These are the activations of a small network on made-up records, seen along a few directions, one row for each record.
After each row come some of the record's fields: Sosef, Mena, Fugeg, Mesag, Gakuv, Buven.
Not every record has every field; a missing one is left out.
The largest differences between rows may come from other fields.
Random noise pushes rows far along 4 fixed directions. That doesn't count. These rows show it; they differ only by the noise:
[-211  108   63  207   30   70  130   41   23 -329  127  269 -189 -236
  188  -85   16   44 -144 -196 -515 -416  155  -93]
[-290   11 -268 -350  114 -110   69  195 -159 -362 -158  233 -180 -409
  298   57 -391  283 -317 -117 -161  265  -52 -350]
[ -69    6 -103 -266   78  198  138   10 -126 -285  -83  255   35 -254
  345  157 -203  181 -275   97 -307 -151   13 -320]
[ 265   31 -164 -164  107  114   -6 -512  -18   -2 -280 -320  506  193
 -401 -122 -230  241  -14  504  336   71 -262  -43]
[ -52   82  109  138   14  224  140  -78    9 -249  107  248  -17 -133
  229   12   59    9 -138   -8 -474 -533  134 -112]
[ -28  104   86  184  -74 -250 -159 -160   73   14   26  -27  -48   80
   14 -163   20 -143   14  -50  207  -95  -61   99]

[-179   41  -18 -140 -162 -470 -250  237  -36   40    7  201 -304  -88
  461   93  -86 -182 -114 -298  353  315  -74  -53] -> Sosef: w2 / Mena: v2 / Fugeg: u2 / Mesag: k3 / Gakuv: s2 / Buven: j2
[-300  -47   88  106 -115 -410 -163  491   -6  102  154  121 -545 -126
  262   39  112 -265   93 -505   32  284  133  103] -> Sosef: w1 / Mesag: k3 / Gakuv: s1 / Buven: j1
[  42   55 -260 -217  106  -72    3 -238  -52 -135 -335 -151  403   17
 -123   -2 -327  268 -112  306  410  365 -269  -42] -> Sosef: w2 / Mena: v2 / Fugeg: u3 / Mesag: k3 / Gakuv: s2 / Buven: j1
[ -66  -76   34    6  167  295  206  263  -23  -83 -138  137  381 -106
  414  343   46  -65  -66  339  -35   90   30  134] -> Sosef: w1 / Mesag: k1 / Gakuv: s1 / Buven: j1
[ -29   11   49 -139 -105  -60  -79   40  -44  -30  105  223 -256 -105
  301   67  -18  -68 -140 -181 -116 -169   52 -209] -> Sosef: w2 / Mena: v2 / Fugeg: u2 / Mesag: k1 / Gakuv: s1 / Buven: j2
[-134    7  127  373   18 -141    0  190  107   59  113  -81 -133   32
 -173 -123  205 -166  196 -197  -17   85   99  334] -> Sosef: w1 / Mesag: k2 / Gakuv: s2 / Buven: j1
[ 154 -128 -180 -342   26   65   -8  -22 -112  158 -114 -225   42   79
 -292   36 -133  184   72  115  114  321  -84 -146] -> Sosef: w1 / Mesag: k3 / Gakuv: s1 / Buven: j2
[ 161  -64   57 -478 -177  185  -54   24 -166   56   44  377  -48  -55
  748  443  -29 -112 -251   65  -76 -271   34 -419] -> Sosef: w2 / Mena: v2 / Fugeg: u2 / Mesag: k3 / Gakuv: s1 / Buven: j2
[-218  -22   41  178  -35 -323 -105  319   39   82   49  -33 -266  -34
   16  -30   85 -166  138 -298  144  322   50  214] -> Sosef: w1 / Mesag: k3 / Gakuv: s2 / Buven: j1
[ 336 -139 -112 -252  137  542  232 -241  -92   70  -40 -249  250  105
 -545  -18  -28  315   79  341 -346 -140   22 -181] -> Sosef: w1 / Mesag: k1 / Gakuv: s1 / Buven: j2
[-224  133  -75  231   -8 -210   13  -40   68 -235  140   15 -385 -151
 -349 -391  -63  187  -12 -430 -320 -128   76  -53] -> Sosef: w2 / Mena: v2 / Fugeg: u2 / Mesag: k2 / Gakuv: s1 / Buven: j2
[ 223   25   77  -84  -69  182    1 -222   -9   39   36   67  160  116
   94   83   65  -36  -57  167  -31 -290  -19  -82] -> Sosef: w2 / Mena: v2 / Fugeg: u2 / Mesag: k2 / Gakuv: s2 / Buven: j2
[-146  -20  -16 -181 -105 -394 -232  202  -56   64  -21  110 -301  -90
  326   92 -109 -148  -74 -234  313  318  -60  -76] -> Sosef: w2 / Mena: v2 / Fugeg: u1 / Mesag: k2 / Gakuv: s1 / Buven: j1
[ -97   87  -76  125  155  247  219  -89   47 -336 -122   93  306 -135
   24   10  -97  222 -133  193 -244 -203   -4  -11] -> Sosef: w2 / Mena: v2 / Fugeg: u2 / Mesag: k2 / Gakuv: s2 / Buven: j1
[ -71  130   79  406   35  -62   30 -153  146 -133   33  -67   81   50
 -248 -222   91   -8   77  -47  -42 -181   12  246] -> Sosef: w2 / Mena: v2 / Fugeg: u2 / Mesag: k2 / Gakuv: s2 / Buven: j1
[ 150  -64 -100  -58   29    4  -45 -135   11  199  -73 -340  107  191
 -481 -148  -33  109  175  144  197  205  -94   42] -> Sosef: w1 / Mesag: k2 / Gakuv: s1 / Buven: j2
[ -12 -106  -64  -90   95   71   64  116  -55   33  -28 -128  -74  -52
 -234  -13  -36   93   75   -6 -115  191   37  -14] -> Sosef: w1 / Mesag: k1 / Gakuv: s1 / Buven: j1
[ -25   63 -220    2   40 -174  -32 -202   25  -78  -89 -262  -46   35
 -590 -330 -203  307   63  -94   78  198 -118  -45] -> Sosef: w2 / Mena: v2 / Fugeg: u1 / Mesag: k3 / Gakuv: s1 / Buven: j2
[-372  175  245  584  -13 -265   11  253  153 -238  123  316 -113 -164
  480   -1  206 -331  -39 -291  -45 -163  132  381] -> Sosef: w2 / Mena: v1 / Fugeg: u2 / Mesag: k2 / Gakuv: s1 / Buven: j1
[ 115 -120  148 -163 -164  -53 -157  169  -55  312  148   59 -246   96
  248  186  173 -276   74 -121   90   18   75  -48] -> Sosef: w1 / Mesag: k2 / Gakuv: s1 / Buven: j2
[ -54   49  -10 -168  -83 -161 -101   11  -49  -63    9  217 -132 -111
  376   70  -99  -57 -195 -103  102   -1  -46 -162] -> Sosef: w2 / Mena: v1 / Fugeg: u3 / Mesag: k1 / Gakuv: s2 / Buven: j2
[-219  134 -257  217  104 -365  -18 -126  103 -181  -83 -281 -119  -62
 -707 -517 -227  332   64 -252  145  359 -127  119] -> Sosef: w2 / Mena: v1 / Fugeg: u1 / Mesag: k2 / Gakuv: s2 / Buven: j2
[ -54  -64   78    3  -30  155   87  218  -30   12  212  151 -307 -114
   92   26  131  -39    5 -208 -461 -232  205 -123] -> Sosef: w1 / Mesag: k1 / Gakuv: s1 / Buven: j2
[  59    0  117  -69  -54  225   34  -27  -23  -53   22  239  108  -28
  467  257   64 -103 -131  140 -157 -374   63 -143] -> Sosef: w2 / Mena: v2 / Fugeg: u2 / Mesag: k2 / Gakuv: s1 / Buven: j1
[-313  120 -327  156  208 -342   15  -26   91 -292 -285 -249  129 -134
 -490 -351 -352  366  -14  -25  300  548 -216  150] -> Sosef: w2 / Mena: v2 / Fugeg: u1 / Mesag: k2 / Gakuv: s2 / Buven: j1
[ 193   51  197   90 -227 -132 -231 -220   70  250  110  -10   -8  271
  134   18  182 -286   82  -10  286 -257  -29   62] -> Sosef: w2 / Mena: v2 / Fugeg: u2 / Mesag: k3 / Gakuv: s1 / Buven: j2
[-132   65  141  529  -80 -327 -126   56  189  162  271 -218 -415  127
 -529 -468  248 -162  303 -428  -56  -56  120  314] -> Sosef: w1 / Mesag: k1 / Gakuv: s1 / Buven: j2
[ -60  115   24   94 -146 -385 -228 -134   64   59   94    4 -254   48
    1 -249  -36 -104  -22 -235  241  -38  -67  -22] -> Sosef: w2 / Mena: v2 / Fugeg: u3 / Mesag: k1 / Gakuv: s1 / Buven: j2
[-237   91 -178   89  166  -66  130   -5   26 -331 -133   18   58 -228
 -138 -157 -223  268 -130  -51  -69  151  -53    6] -> Sosef: w2 / Mena: v2 / Fugeg: u2 / Mesag: k1 / Gakuv: s2 / Buven: j1
[ -34   86  109  234 -113  -96  -60 -112   86   -4  200   39 -259   31
 -109 -203  119  -63   45 -275 -171 -335  101   -1] -> Sosef: w2 / Mena: v1 / Fugeg: u1 / Mesag: k2 / Gakuv: s1 / Buven: j2
[ 348   75  -13  139    7  100  -50 -652  107  130  -61 -424  344  354
 -735 -346    2  144  163  304  217 -227 -154   90] -> Sosef: w2 / Mena: v1 / Fugeg: u2 / Mesag: k1 / Gakuv: s1 / Buven: j2
[ -74   41  -42   95  136  236  208  -20   22 -280  -44   80  145 -138
  -76    0  -44  194  -81   70 -339 -170   53  -10] -> Sosef: w2 / Mena: v2 / Fugeg: u1 / Mesag: k2 / Gakuv: s2 / Buven: j1
[  -4   18  129   35   15  136   46   59   29  -79  -48  239  247  -54
  498  288   71 -165 -137  178   62 -140   10   77] -> Sosef: w2 / Mena: v2 / Fugeg: u1 / Mesag: k1 / Gakuv: s1 / Buven: j1
[  51   38 -262 -185  129   12   23 -293  -34 -136 -291 -218  331   18
 -301 -109 -320  334  -75  303  235  217 -225 -113] -> Sosef: w2 / Mena: v2 / Fugeg: u3 / Mesag: k2 / Gakuv: s1 / Buven: j1
[ -78   70   22   14  -88 -240 -121    3   25   -3   63  117 -174  -46
  176  -65  -28  -90  -87 -185  153   17  -29  -22] -> Sosef: w2 / Mena: v2 / Fugeg: u2 / Mesag: k1 / Gakuv: s2 / Buven: j2
[  80   44  124 -144 -184  -46 -148  -61  -35   73  111  262 -105   24
  541  137   44 -215 -156   -3   52 -312    4 -204] -> Sosef: w2 / Mena: v2 / Fugeg: u3 / Mesag: k1 / Gakuv: s1 / Buven: j2
[ 113   24 -175 -244  176  263  168 -252  -85 -238 -265   -7  466  -70
   -7   93 -253  281 -198  430   24   39 -159 -131] -> Sosef: w2 / Mena: v1 / Fugeg: u3 / Mesag: k1 / Gakuv: s2 / Buven: j1
[  49   30  197   84 -118   64  -70  -51   40   63   74  186   65   70
  461  183  140 -251  -50   76   41 -369   50  -10] -> Sosef: w2 / Mena: v1 / Fugeg: u1 / Mesag: k2 / Gakuv: s1 / Buven: j1
[ -95  -45  -58  106  114  -38   65  146   22   -6  -54 -157   10  -28
 -278  -72    3   64  120  -32   16  290    8  180] -> Sosef: w1 / Mesag: k2 / Gakuv: s2 / Buven: j1
[-109  107 -182   25   36 -310 -108 -185   34 -101 -175 -162   75    5
 -208 -235 -251  160  -34   20  360  257 -195   11] -> Sosef: w2 / Mena: v2 / Fugeg: u3 / Mesag: k2 / Gakuv: s1 / Buven: j1
[ 225   29 -150  -38   90  291  133 -425   17  -83 -110 -263  311  141
 -607 -182 -115  363   50  260 -140 -178  -83  -97] -> Sosef: w2 / Mena: v2 / Fugeg: u1 / Mesag: k3 / Gakuv: s1 / Buven: j2
[ -32  -24   17  109   86  295  204  108   24  -86   81   61   41  -77
  -41    2   98   82    8   38 -407 -214  133   -6] -> Sosef: w1 / Mesag: k1 / Gakuv: s2 / Buven: j2
[  23 -165 -195 -529   46  147   49  223 -185   41 -123   65  -20 -140
  225  274 -199  163 -129  112  -29  305  -33 -327] -> Sosef: w1 / Mesag: k2 / Gakuv: s1 / Buven: j2
[-228    5 -224 -176  129  -62   94  134  -91 -310 -114   72 -160 -294
  -68  -48 -281  303 -155 -148 -221  230  -15 -196] -> Sosef: w2 / Mena: v2 / Fugeg: u2 / Mesag: k2 / Gakuv: s1 / Buven: j1
[   8  105   48  349   95  318  234 -290   98 -261   83  -34  113  -19
 -381 -222   78  206   31   17 -524 -558  132   27] -> Sosef: w2 / Mena: v2 / Fugeg: u2 / Mesag: k2 / Gakuv: s1 / Buven: j1
[ 185 -147  -63 -358  -51   15  -95   30 -108  266  -26 -131  -63  101
  -82  108  -38    1   58   61  177  252  -53 -139] -> Sosef: w1 / Mesag: k2 / Gakuv: s1 / Buven: j2
[ 113   33  -97 -286    0  351  183 -188 -129 -238   -8  230   97 -123
  200  132 -140  252 -238  115 -427 -390   37 -397] -> Sosef: w2 / Mena: v1 / Fugeg: u3 / Mesag: k3 / Gakuv: s1 / Buven: j2

Here are new rows. What are their fields?
[ 185  -97 -139 -227  -12  -50  -84  -90  -56  245  -91 -315   48  186
 -412  -62  -79  111  152   97  273  345 -119  -29] -> Sosef: w1 / Mesag: k3 / Gakuv: s1 / Buven: j2
[-108  176  -56  334   43 -298  -59 -305  117 -157  -21 -201  -39   31
 -493 -459  -97  120   56 -130  122   -7  -93  159] -> Sosef: w2 / Mena: v1 / Fugeg: u3 / Mesag: k1 / Gakuv: s1 / Buven: j1
[ 187  -72 -103  -76   73  232   90 -161  -11  108  -43 -276  164  143
 -490 -112  -16  204  134  202  -80   12  -29  -39] -> Sosef: w1 / Mesag: k2 / Gakuv: s1 / Buven: j2
[-199  -98 -115 -150  124  -30   68  358  -68  -69 -122   60  -28 -210
  188  159 -123   51  -66   -8   24  405   -2   -5] -> Sosef: w1 / Mesag: k1 / Gakuv: s2 / Buven: j1
[-212   60 -313 -250   63 -291  -43   15  -80 -229 -120   -2 -237 -241
 -154 -233 -390  331 -184 -193   36  350 -133 -266] -> Sosef: w2 / Mena: v2 / Fugeg: u3 / Mesag: k1 / Gakuv: s1 / Buven: j2
[-159  -64   98    7  -77   20   22  363  -34   14  217  237 -409 -158
  307  105  141 -128  -10 -319 -384 -146  216 -112] -> Sosef: w1 / Mesag: k2 / Gakuv: s1 / Buven: j2
[ 191    4   27   25   70  271   77 -303   35  -26  -83 -113  331  115
 -198    6   -2   89   11  310  -28 -239  -43   10] -> Sosef: w2 / Mena: v2 / Fugeg: u1 / Mesag: k1 / Gakuv: s1 / Buven: j1
[ -84 -108 -275 -301   90 -108   19  167 -113    6  -81 -180 -237 -130
 -392 -122 -230  294   26 -160  -27  505  -45 -168] -> Sosef: w1 / Mesag: k2 / Gakuv: s1 / Buven: j2
[-235   12   17  351   92 -151   62  246   79  -65    3 -102  -76  -53
 -207 -112   91  -36  170 -182  -39  233   74  318] -> Sosef: w1 / Mesag: k3 / Gakuv: s2 / Buven: j1
[  68    3 -163 -319  -54 -224 -175 -157  -70   60 -141  -88  -11   32
  -38  -29 -239  103  -89   30  387  287 -191 -178] -> Sosef: w2 / Mena: v2 / Fugeg: u2 / Mesag: k2 / Gakuv: s1 / Buven: j2
[  20   62 -113  -36   -2  -76  -28 -166   11  -67  -90  -81   84   34
 -172  -98 -124  149  -26   23  122   67 -102  -40] -> Sosef: w2 / Mena: v2 / Fugeg: u2 / Mesag: k3 / Gakuv: s2 / Buven: j2
[  -9 -105   63 -198 -148 -161 -169  277  -65  256  111   94 -306   14
  325  161   76 -226   28 -175  127  152   46  -97] -> Sosef: w1 / Mesag: k2 / Gakuv: s1 / Buven: j2
[ 155  -57  156  129 -102   12  -83  -42   49  273  177 -155 -152  206
 -257  -88  240 -169  222  -95  -33 -139   91  111] -> Sosef: w1 / Mesag: k2 / Gakuv: s1 / Buven: j2
[  95   31   45   68   80  191   84 -172   25  -98 -129  -12  378   57
   42  109   10    7  -30  305   48 -125  -53  105] -> Sosef: w2 / Mena: v2 / Fugeg: u2 / Mesag: k2 / Gakuv: s2 / Buven: j1
[ 336  -89  146   -9  -64  248  -34 -200   25  323   80 -191  161  294
 -199   29  206 -137  177  246   40 -236   21   49] -> Sosef: w1 / Mesag: k1 / Gakuv: s1 / Buven: j2
[  97  -88  121   64   35  144   36   70   14  149   11  -72  128   91
   -6  122  163 -149  116  140   30   16   49  170] -> Sosef: w1 / Mesag: k1 / Gakuv: s2 / Buven: j1
[ 161  -60  161  130  -32  264   80  -46   31  137  211  -52  -95  109
 -224  -53  250  -72  147  -34 -365 -363  171   26] -> Sosef: w1 / Mesag: k1 / Gakuv: s1 / Buven: j2
[  19  -78 -316 -190  198  233  231  -38  -84 -133 -139 -270   79  -78
 -663 -161 -221  502   59   73 -293  252  -23 -152] -> Sosef: w1 / Mesag: k3 / Gakuv: s1 / Buven: j2
[  44  113   63  268    0  147   97 -279   96 -148  157  -16  -61   21
 -355 -287   85  122   21  -96 -403 -500   96  -22] -> Sosef: w2 / Mena: v2 / Fugeg: u2 / Mesag: k1 / Gakuv: s1 / Buven: j2
[ -76   17  180  463   65  184  176  106  122  -60  181  -13  -40    6
 -222 -108  292  -80  177 -119 -422 -293  212  281] -> Sosef: w1 / Mesag: k2 / Gakuv: s2 / Buven: j1
[-212  -18   87  241  -14 -332 -122  307   78  122   56  -47 -215  -15
   41  -68  112 -238  138 -225  219  307   31  283] -> Sosef: w1 / Mesag: k1 / Gakuv: s2 / Buven: j1
[ 337   -5  359  482  -63  149  -67 -289  197  381  126 -304  335  474
 -335  -80  452 -379  362  280  229 -332   32  497] -> Sosef: w1 / Mesag: k1 / Gakuv: s2 / Buven: j1
[  26  135  -12  235  -47 -249 -116 -322  105   -6   80 -207 -141  122
 -529 -449  -16   70   96 -164   72 -103  -64   78] -> Sosef: w2 / Mena: v2 / Fugeg: u3 / Mesag: k1 / Gakuv: s1 / Buven: j2
